[ -7 -21  -3  10 -14 -50]: 10

[[ 31  46   5 -12   3  56 -10]
 [ -7 -11  -3   8  -9 -15  -2]]: -12

[  4  56 -21 -23]: -23

[  4  33 -51  23  -3]: 23

[[ 31 -12  13  25]
 [-47  -4 -10  10]]: 25

[ -8  18 -23  42]: 42

[[-12  22   4 -16]
 [-26  46   9 -36]
 [ 29 -49  -8  40]]: -16
---
[[-142.921, -53.153, -51.475, -63.964, -214.342], [168.877, -54.529, -33.240, -67.496, 231.289], [-66.804, -29.407, -39.635, -79.252, -22.294]] result: -142.921
[164.954, -102.091, -166.001, 185.221, -55.455] result: -102.091
[-4.96, 16.06, -9.95, -4.21] result: -4.96
[18.4, 6.4, -16.1, -10.6, 5.9, 14.0, 12.3] result: -10.6
[[103.4, 123.9, 118.6, 161.4], [165.4, -2.0, 12.3, -156.7], [171.4, 17.2, 6.6, 137.0]] result: -2.0
[[-140.57, 24.10, -68.29, 56.04, 110.44], [130.97, -112.68, 130.10, 9.17, 58.01]] result: -112.68
[-0.10, -0.18, -0.09, -0.14, 0.11, 0.11] result: -0.14
---
[[ 12 -55  18  19   8  20 -16]
 [ 11 -50  37   4   2  30 -30]] ==> 18

[[ -3   1  -7  10   5 -17  -8]
 [ 10  -8  -8 -43  21 -18 -23]] ==> -7

[[ 27  49  39  49  34 -44]
 [  5  -8 -15 -38 -20 -36]] ==> 39

[[ 43  -8 -14  14  30  28  21]
 [  4   5  -4  -3  -3  -7   6]] ==> -14

[[ 18  36   7  31   6  50  -9]
 [  9  37 -18 -35   3   0  -7]] ==> 7

[[  1  26  39  56  15]
 [ -1  -1 -52 -30   4]] ==> 39

[[ 40 -31 -46 -45  52]
 [  1  -5  29  -3   4]] ==> -46
---
[ 19 -39   3 -20  44] → -20

[-6 30 46 45 24] → 24

[ -2  53  56 -56 -30 -10] → -30

[[ 36  33  17  24]
 [ 22  26  17  22]
 [-53 -54 -34 -44]] → -53

[[ 32   2 -35  20 -11  26  44]
 [ 34   2 -36  21 -11  26  45]] → -35

[[-14 -20  24 -36  11 -31]
 [-20 -23  14  26 -54 -16]
 [ 19  20 -19  -9 -10  14]] → -36
---
[ -48.213 -143.610  -35.741  176.113   21.695] yields 176.113
[ 1.69 -1.23  1.78 -1.73  0.08] yields -1.73
[ -68.151 -150.947   61.070  103.287  -52.822] yields 103.287
[ 0.48 -0.95 -1.46  0.44  1.15] yields 0.44
[-98.334 160.787  85.710 173.149 -19.193] yields 173.149
[-0.180  0.107 -0.037  0.033  0.006] yields 0.033
[ 1.473 -1.555 -1.244  1.799  0.210] yields 1.799
---
Q: [ -98.448  161.499 -157.236  -76.423]
A: 161.499, -157.236

Q: [-155.20  -30.15  -70.55  145.27  141.82]
A: 145.27, -155.20

Q: [ -36.1 -170.9  111.2 -146.5]
A: 111.2, -170.9

Q: [ 103.66 -141.90  -91.12  143.65]
A: 143.65, -141.90

Q:
[[ 0.00  0.08 -0.18 -0.14  0.11 -0.03 -0.03]
 [ 0.07  0.17 -0.08 -0.10 -0.20 -0.08  0.13]
 [ 0.04  0.12 -0.09 -0.16 -0.07 -0.05  0.06]]
A: 0.17, -0.20

Q: [-0.10  0.15  0.01  0.13 -0.04]
A: 0.15, -0.10

Q:
[[ 16.48   8.26   3.15   3.74  -3.59  -7.38   5.86]
 [ 11.46  15.11 -18.57 -17.48   2.83  -4.63   1.48]
 [-20.52 -12.53 -12.68   3.50   0.18   8.89 -10.86]]
A: 16.48, -20.52

Q: [-0.034 -0.193 -0.075 -0.185  0.036  0.142  0.069]
A: 0.142, -0.193

Q:
[[-0.516 -1.276 -1.160 -0.812  1.548 -0.552]
 [-1.014 -1.189 -1.849  0.183  0.313 -0.672]]
A: 1.548, -1.849

Q: [-0.09 -0.04 -0.10  0.19 -0.14  0.11]
A: 0.19, -0.14
---
Q:
[[ 25   7  27  23  10  32]
 [-53  17 -33 -32   1 -47]
 [ 24 -14   1   6  -5  18]]
A: -32

Q:
[[  4 -36  28 -31   4 -31]
 [  4 -37  26 -36   4 -30]
 [  3  40 -19   5   3  54]]
A: -36

Q:
[[ -2 -14  -5 -42]
 [  9   7 -37 -21]
 [  8 -13  -7 -41]]
A: 7

Q:
[[-16  -8 -35   3   3  24 -23]
 [-12 -41 -15  -5   8  13 -41]
 [-31 -33 -10 -10 -30 -20  15]]
A: 8

Q:
[[ -4  -3  26  -1  -5 -21  -2]
 [ 31   5 -24  20 -11   1   9]
 [-32 -32  -3 -17 -47  29   2]]
A: -11

Q:
[[-25  24  17   3  34   3  42]
 [ -9   9   8   0  25   3  12]
 [-19  21  13   0  33   3  38]]
A: 25

Q:
[[ 0  0  5 36]
 [49 22  2 -1]
 [ 0  5 38 41]]
A: 22

Q:
[[-53  15  44  23 -50 -17]
 [  3  12  17  13   1   4]
 [ 19   4 -20  -6  28  13]]
A: 13
---
8	0	4	8	1	1 gives 8
2	7	4	6	6 gives 2
5	1	7	8	3	4 gives 5
5	8	5	2	5	2 gives 5
8312	7307	6593	2075 gives 8312
4	14	46	90	75	94 gives 4
636	465	526	513	749	210	328 gives 636
39	23	16	-48 gives 39
---
[[-28  27 -25 -33]
 [-33 -16 -28 -32]] Out: -28, -32

[ -6 -13 -15  26 -25   0 -28] Out: -6, -28

[[2660 4049 1288 6820 3536 7527]
 [2842 5553 3918 6998 3167 7642]
 [3333 8910 5770 5305 2974 5046]] Out: 2660, 5046

[[7463 9329 4865 9375 7620 6072]
 [9217 5312 3192 5190 9119 6707]
 [6650 5743 8395 5644 6660 8273]] Out: 7463, 8273

[ 36 -38 -10   5] Out: 36, 5

[3879 9789 4007 5169 2912 7366] Out: 3879, 7366

[2 4 0 7] Out: 2, 7

[101 135 111  61 108 245] Out: 101, 245
---
[-108.876, 115.357, -113.694, 50.874] out 50.874, -108.876

[[7.429, 13.910, -2.514, 16.852, -2.304, -3.904, 9.425],
 [-11.863, 0.421, 15.153, 0.074, 11.133, 20.163, -15.113],
 [3.809, 11.985, 0.763, 13.699, 1.038, -0.268, 6.603]] out 9.425, 3.809

[-0.003, -0.115, 0.031, -0.008, -0.074, 0.115, 0.074] out 0.074, -0.003

[-67.2, -138.5, -130.3, 79.6, -73.0, 103.1, -134.3] out -134.3, -67.2

[[-41.12, 99.35, 96.89, -151.56],
 [221.37, 121.20, -15.74, -48.78],
 [46.37, -119.14, 68.73, -67.47]] out -151.56, 46.37

[118.67, -112.80, 29.54, -16.47] out -16.47, 118.67
---
[638, 230, 880, 31, 943] 880, 943
[33, 72, 45, 93, 70, 23, 64] 93, 93
[21, 49, 46, 79, 49, 64, 52] 79, 79
[26, -15, 21, -28, 21] 21, 26
[199, 138, 47, 238, 63] 47, 238
[102, 24, 231, 67, 171] 231, 231
[197, 143, 56, 23, 56] 56, 197
[9, 7, 6, 5, 2] 6, 9
---
[[ 0.11 -0.12 -0.06  0.05  0.06]
 [ 0.06 -0.04  0.06  0.05  0.04]] ⇒ -0.06

[ -99.8   89.1  144.1 -165.9] ⇒ 89.1

[[ 21.184   2.512  -4.161  20.278   0.492   7.992  -0.378]
 [-15.620  -3.139   6.957 -19.878   0.413  14.020  18.503]
 [ 12.203  -8.501 -10.831  -8.546  -8.666  13.434   8.163]] ⇒ 0.492

[ 1.764  0.265  0.429 -1.830 -1.261  0.779] ⇒ -1.830

[ 19.977  10.147   1.205   3.905   2.639   8.322 -18.713] ⇒ 2.639

[[  8.831  -3.807  10.992   5.230  22.519  -1.070]
 [-14.391  19.030 -16.319   1.760   8.865  -4.409]] ⇒ 5.230

[-0.30  1.08  0.25 -0.56 -0.80 -1.03 -0.41] ⇒ -0.80

[ 10.252   4.020   7.391 -14.236  -3.527] ⇒ 7.391
---
Input: [ 1.54 -1.24  1.33  1.22]
Output: 1.33
Input: [ 0.024  0.826 -1.041  0.988]
Output: -1.041
Input: [-14.1  -7.0  12.9   4.7]
Output: 12.9
Input: [ 11.720  -6.204   3.007 -11.550]
Output: 3.007
Input: [-9.151 -6.233 17.314 15.204]
Output: 17.314
Input: [-1.6  1.2 -1.5 -1.0]
Output: -1.5
---
-27	-5	-20	-22	11	2
-21	-2	-7	-30	-20	32
gives -22

546	414	249	805	766 gives 546

-10	33	38	0	13	-40 gives 0

37	108	90	83
110	210	179	81
gives 83

599	-676	110	403	111	-678	-382
-413	821	60	-223	59	824	536
-399	809	64	-212	63	813	530
gives -413

38	70	86	56	11	15	78 gives 38

80	32	12	6	27 gives 27

335	11	598	688	932	309	248 gives 309
